A small network was shown many inputs. Here are its activations along a few directions, one row for each input.
Each table varies a few parts of the input and shows all the possible inputs, shuffled.
A made-up example of a description, with smaller parts first: one of 2 separate values, together with either a single point or one of 9 places along a line or (one of 5 places around a ring, together with one of 6 places along a line).
Shared parts are said once, and a part with two or three values counts as separate values.

Other details of the inputs shift rows strongly along three fixed directions, in all tables alike. That doesn't count.

Rows:
row 1: [-8  8 24  5 -6 21  9  5 -2 -4 -4 -7]
row 2: [-11   2  -6   6 -13   8  -2   8   8   4  11 -13]
row 3: [-6  4 24  8 -8 16  2  2  2 -2  1 -6]
row 4: [-5 -2  7 13 -3 22  4 -4  9 -4  9  6]
row 5: [ -5 -18   3  13  -7  22  -5   4   1  -1  -7  -7]
row 6: [ 15  -7  12  -2  24  -6  16 -13  26   9 -28  10]
row 7: [ 10  16 -18  19  25   1 -21  18 -35  -9  29   8]
row 8: [  0 -14   6  18  -9  17   4   5   0 -14 -13  -5]
row 9: [ -8 -12  -5  -2  -9   9   2   3   4  -5  14 -20]
row 10: [ -9   2   4   7 -11  26  13  -1   0  -1   4   7]
row 11: [ -6  -6  -2   1  -2   4  10   7   1 -21   6 -13]
row 12: [ -6 -11  20  12  -6  20   4  -1  11   3   8  -2]
row 13: [ 19  23 -11  15   5  -1 -26  23 -22 -13  21   0]
row 14: [ 10 -33  11 -34 -74 -30  -2 -11   3 -14   3  37]
row 15: [  3   1 -19 -10  11 -13   5 -14  22  12 -15   7]
row 16: [ 11   3   3 -12  16  -3  22  -6  13  15 -31  14]
row 17: [  9 -20 -10  -2  18   3   4 -16  17   8 -35  11]
row 18: [ 11 -12   5  -3  21  -1  10 -20  23  12 -21  19]
row 19: [ -9 -15   7  13 -13  21  -7  -8  -5  -9  -9  -3]
row 20: [ 16   9 -12   7  17   0 -27  22 -34  -4  26   0]
row 21: [-10 -11 -10  -1  -3   9   6  -3   2 -16  11  -7]
row 22: [-10  -4  -6   1  -3   6  -2  -9  -1 -10  10 -19]
row 23: [ -8 -11  13  13  -8  16  -2   2  -3  -7 -16 -14]
row 24: [-18   6  -3   6 -14   8  -2  -7   7  -1   8 -12]
row 25: [-13   8  -2  10 -12   2  10  10   8  -5   6  -7]
row 26: [  0 -10 -10 -23  24 -18   7 -22  13   5 -23  -2]
row 27: [-22   9  -3   7  -7   4  -1  -2   4   2   7  -8]
row 28: [-10   1   4   7 -10  -1   4   0  -7  -2   8 -25]
row 29: [-23  -5   1   1  -6   7   7  -5  -3 -12  11 -11]
row 30: [ 24  11 -20  -1  43 -26 -16   8 -17  27  -1   9]
row 31: [ 31  18  12   7  49 -12 -18   0 -12  20 -16  13]
row 32: [ -1   6  -3 -12  12 -19   6  -8  19  16 -24  -9]
row 33: [-19   8  -4   1  -1  11  -5   0   4 -13   6 -10]
row 34: [ 46  -3  -4 -35 -16 -54 -34 -11 -21  15  -9  43]
row 35: [  9  -9 -12 -15  20 -16  16 -11  20   1 -21  -9]
row 36: [  1  -6 -18  -5  22 -16  13 -15  13  13 -11   2]
row 37: [-15   6   0   5  -5   6  11  12   9 -14   4  -4]
row 38: [  9  18   0  11  16  -9 -19  19 -38  -6  19  -4]
row 39: [-15   4  -9   8 -13   5   3   2   6  -2  12   2]
row 40: [-10  -3  -2   9  -8  -1  16   5   0  -7   7 -13]
row 41: [ -2  -3 -12 -20  20  -8   3  -1  25  10 -18   0]
row 42: [  4   5 -11  -7  11 -14  12  -6  24  10 -19  -3]
row 43: [  6  19 -11  21  15  -4 -25  10 -39   0  27  -3]
row 44: [ -3  -1  -2 -10  22 -23  15 -10  11  18 -23 -12]
row 45: [ 29  -8   9 -21 -49 -37 -29  15 -33   4  20  45]
row 46: [  1  -6  -9 -14  26 -19  21  -6  15   2 -22   0]
row 47: [-4  1 14  5 -5 25  5  6  1  3  5  2]
row 48: [-10   5  -2   2  -7   8   5  11  11 -20   4  -9]
row 49: [ 21 -26  33 -23 -67 -15  12  -6  -5  -7  -6  36]
row 50: [ 33  17 -21   4  41 -24 -13   7 -19  12  -3   4]
row 51: [ 14  16 -15  19  19   1 -24  19 -32   6  30  -9]
row 52: [-11  -7 -12   9  -8   9   6  -5   1  -6  16 -13]
row 53: [-18   3  -8   4  -4  10   6   4   9 -11  11   2]
row 54: [-12   7  11   6  -7  24   8  -5  -5   3   0   0]
row 55: [-14 -10  -2  -1  -6   5   6   7  -3  -5  15  -8]
row 56: [ 31  -8   8 -17 -55 -43 -28  12 -33  13  19  44]
row 57: [-23   7   0   1  -6   8   0  -1   4  -8   7  -4]
row 58: [-8 -2  8  7 -9 28 12 -3  6 -7  4  8]
row 59: [  6   0   5  -7  25  -1   2 -20  17  16 -23  10]
row 60: [ 29  20  -5  -3  40  -2 -13  11 -19  28  -8  23]
row 61: [-9 11 19  4 -9 18 10  5 -8  3 -4 -6]
row 62: [-10   5   0 -19  21 -17  13  -6  23  11 -28  -2]
row 63: [-15  -3  -5   6  -9   6   3 -11  -4  -3  13 -19]
row 64: [ -9  -2   4  -3  -4   0   1   5  -8 -14   5 -19]
row 65: [ -9  -2  -5  -2 -11  10  -3   8  12  -4   9 -13]
row 66: [-6 -6 13  8 -5 22  3  3  9  4  9 -1]
row 67: [  6  33  -3  20  13  -5 -24  24 -29   3  18  -5]
row 68: [ -8  -4   3  -2 -10   0   2   1  -4 -11   6 -25]
row 69: [  5  -2   7 -16  20   2  10 -22  15  14 -30  14]
row 70: [ 18  21  11  29  25  13 -31   6 -31   1  20  11]
row 71: [ -9  -2 -11   1 -13   9  -1  -1  13 -12   9  -6]
row 72: [ -1   1  -1 -23  14 -18   6  -7  19   3 -27  -4]
row 73: [ -7 -10 -12   1  -5   8   4  -6   5 -13  12 -12]
row 74: [-1  1 15 12 -4 17  9  3  9 -7  1 -1]
row 75: [ 10 -26  23 -36 -76 -34  -2  -8   0  -7  -4  17]
Description of these inputs: one of 5 separate values, together with either a single point or one of 4 places along a line or (one of 2 separate values, together with one of 5 places around a ring).
Changing only the choice among 5 separate values turns row 34 into row 71. The same change can be made to row 33. Which row results?
Answer: row 14
Changing only the choice among 5 separate values turns row 20 into row 26. The same change can be made to row 47. Which row results?
Answer: row 69
Start at row 16 and move only the place on the line of 4, one step at a time. The first step leads to row 49. Which rows follow, in order?
Answer: row 74, row 6
Start at row 40 and move only the place on the ring of 5, one step at a time. The first step leads to row 50. Which rows follow, in order?
Answer: row 35, row 11, row 46
Change only the choice among 5 separate values in row 36. List by row number the other rows that result.
Answer: row 30, row 40, row 43, row 44
Change only the place on the line of 4 in row 3. List by row number the other rows that result.
Answer: row 1, row 31, row 61

Rows:
row 76: [ 28 -21  15 -26 -72 -45 -22  -4 -36  -8  17  39]
row 77: [ -2   0  -3  -1  11   3   0  -6  10   9 -10   1]
row 78: [ 1  9  1  0 13  3  3  0  5  6 -6  3]
row 79: [ 6  0  6  0  8 -1  1  2 -2  2 -9  3]
row 80: [ 5  5  4  0 13  0  3  2 -2  5 -5  6]
row 81: [  5  -3  -1  -1  13   0  -1  -7   6   7 -13   1]
row 82: [ 1  1 -8 -9 12 -8  1 -1  4  6 -3 -5]
row 83: [ -5   5 -13   1  16  -7   2  -1   4   1  -5  -7]
row 84: [-36   4  12  34 -34  48   2  16 -11 -24  40 -24]
row 85: [-42 -29  12 -17 -45  12  35 -19  36 -13  -5 -25]
row 86: [  2   3 -12  -1   6  -8   1   3   2   2  -2  -4]
row 87: [ 4 -7 -8 -7  7  0  3 -5 12 -4 -7  8]
row 88: [ 9 -2  1  2 12  0  0 -4 -3  6 -6  3]
row 89: [  9   3   4  -2   9  -5  -2  -1   2   4 -12   2]
row 90: [ 5 -1 -1  0 13  0  6 -6  3  8 -7  4]
row 91: [  1   5   3  -4   7  -1   0  -2   8   5 -10   2]
row 92: [  9  28 -10  31  13   9 -32  32 -39 -10  42  -8]
Describe the family of inputs behind these rows.
Answer: either a single point or one of 6 places around a ring or (one of 2 separate values, together with one of 5 places around a ring)
Start at row 92 and move only the place on the ring of 6, one step at a time. The first step leads to row 86. Which rows follow, in order?
Answer: row 83, row 76, row 85, row 82
Change only the choice among 2 separate values in row 77. List by row number the other rows that result.
Answer: row 91

Rows:
row 93: [ 28  38 -13  21  89  13 -16   7 -22  19  -7   9]
row 94: [ -3 -18  -2 -22  -6 -24  24 -11  19   9 -22  -4]
row 95: [-23   4  -4  19  -7  30   8  11   6 -24  19 -18]
row 96: [-38   4  -7  16   3  23  13   3   9  -6  16 -40]
row 97: [  8 -19  11 -13   2  -4  11 -19  11   7 -22  21]
row 98: [-18 -10  12  23  -5  35   8  -1  12 -10   3 -14]
row 99: [-22   0   0  14 -10  15  11  10   1 -22  12 -29]
row 100: [-28   4  -8  17  -2  32   5   7  11 -23  18 -25]
row 101: [ -3 -10 -11 -17  -2 -12  10 -14  21  13 -10  10]
row 102: [  1  -2   9 -18   1  -8   8  -3  16  13 -29   6]
row 103: [ 45 -18  14 -11 -38 -24 -26  -3 -27  11  -2  42]
row 104: [ -8  -3 -12 -14  17 -13   4 -15  12   8 -13 -15]
row 105: [ -1 -10  -9 -13   1  -7  19  -7  24   7 -13   8]
row 106: [ 26  47 -11  13  64 -16 -28  12 -24  22 -12  13]
row 107: [ 13   5   5  12 -35  -8 -33  22 -48 -24  40   0]
row 108: [  7 -11  25 -29 -24 -24  17 -12  21  15 -24  13]
row 109: [ 15  -1   2   5 -51  -8 -36  13 -41 -16  44  23]
Describe the family of inputs behind these rows.
Answer: either one of 3 separate values or one of 4 places along a line or (one of 2 separate values, together with one of 5 places around a ring)
Start at row 94 and move only the place on the ring of 5, one step at a time. The first step leads to row 96. Which rows follow, in order?
Answer: row 104, row 107, row 99
